Here are a small network's activations along a few directions, averaged over the inputs that share one value of a field.
Related values have similar rows: they may be neighbours, one step apart, or belong to one group.
(in the rows, 500 means zero)
Strong random noise was added to every row along 4 fixed directions; ignore it. To show where, here is one row again and again, with new noise each time:
572	446	452	495	559	390	574	550	636	238	509	431	354	330	472	374	331	476	425	582
443	476	468	461	571	326	448	521	507	528	508	575	377	368	506	503	594	489	360	553
496	415	520	384	463	643	461	542	445	480	466	529	563	513	511	517	452	482	638	507
488	444	518	371	518	579	456	597	484	389	479	499	414	394	484	488	355	479	517	527
647	385	470	611	457	306	537	414	626	434	559	480	602	574	586	431	775	431	608	608
430	493	628	343	586	283	170	699	447	529	605	564	125	280	568	617	756	386	273	608


Values of REG:
delat: 356	654	390	564	625	510	682	453	509	480	370	511	417	367	294	436	71	654	304	371
voku: 556	604	643	462	471	597	380	702	471	411	625	339	325	437	533	547	466	372	476	502
mor: 531	540	527	561	481	544	555	488	558	424	510	407	531	550	472	490	338	524	518	434
vipif: 474	520	515	460	452	680	519	418	421	631	403	583	615	636	501	573	389	606	529	433
dupob: 566	523	526	561	522	365	480	493	588	396	539	436	332	463	492	468	479	510	373	534
mes: 461	466	341	544	595	353	637	430	553	482	440	550	523	428	462	396	453	554	422	526
bera: 638	463	535	538	485	542	558	514	584	303	495	419	496	523	469	412	381	511	583	541
mul: 421	599	502	518	488	520	495	516	453	610	529	486	467	520	480	542	512	509	446	433
lunul: 502	577	417	576	474	719	714	453	527	393	484	392	662	507	470	409	261	521	552	434
REG is arranged as a tree with 2 forks.
Which values are neighbours of delat? Give them in the order they are listed. -> mor
Which values are neighbours of bera? Give them in the order they are listed. -> dupob, mes
Which values are neighbours of lunul? Give them in the order they are listed. -> voku

Values of GUZ:
zare: 636	571	564	669	389	445	500	472	571	496	656	369	536	639	581	496	749	404	563	516
rogil: 525	617	567	539	430	654	470	519	507	524	647	390	541	565	595	541	617	398	525	432
kal: 554	438	351	601	508	360	695	284	619	524	378	610	636	577	530	383	494	626	427	580
pud: 531	485	410	756	539	114	602	276	621	648	498	589	655	630	529	484	807	567	420	518
rebop: 343	497	381	418	603	426	542	583	433	518	472	552	425	259	449	473	445	494	376	527
sibuf: 593	419	636	465	461	376	213	541	436	580	584	526	401	554	613	613	915	398	536	635
pusa: 650	504	582	630	415	463	448	437	527	523	566	479	639	666	564	510	799	437	669	529
kalab: 477	472	561	403	518	680	480	602	488	321	429	400	389	478	368	517	75	539	592	404
muli: 412	443	377	431	611	319	602	519	553	474	454	581	401	313	453	412	425	535	340	536
GUZ is arranged as a tree with 2 forks.
Which values are neighbours of rogil? Give them in the order they are listed. -> zare
Which values are neighbours of kalab? Give them in the order they are listed. -> pud
Which values are neighbours of rebop? Give them in the order they are listed. -> muli
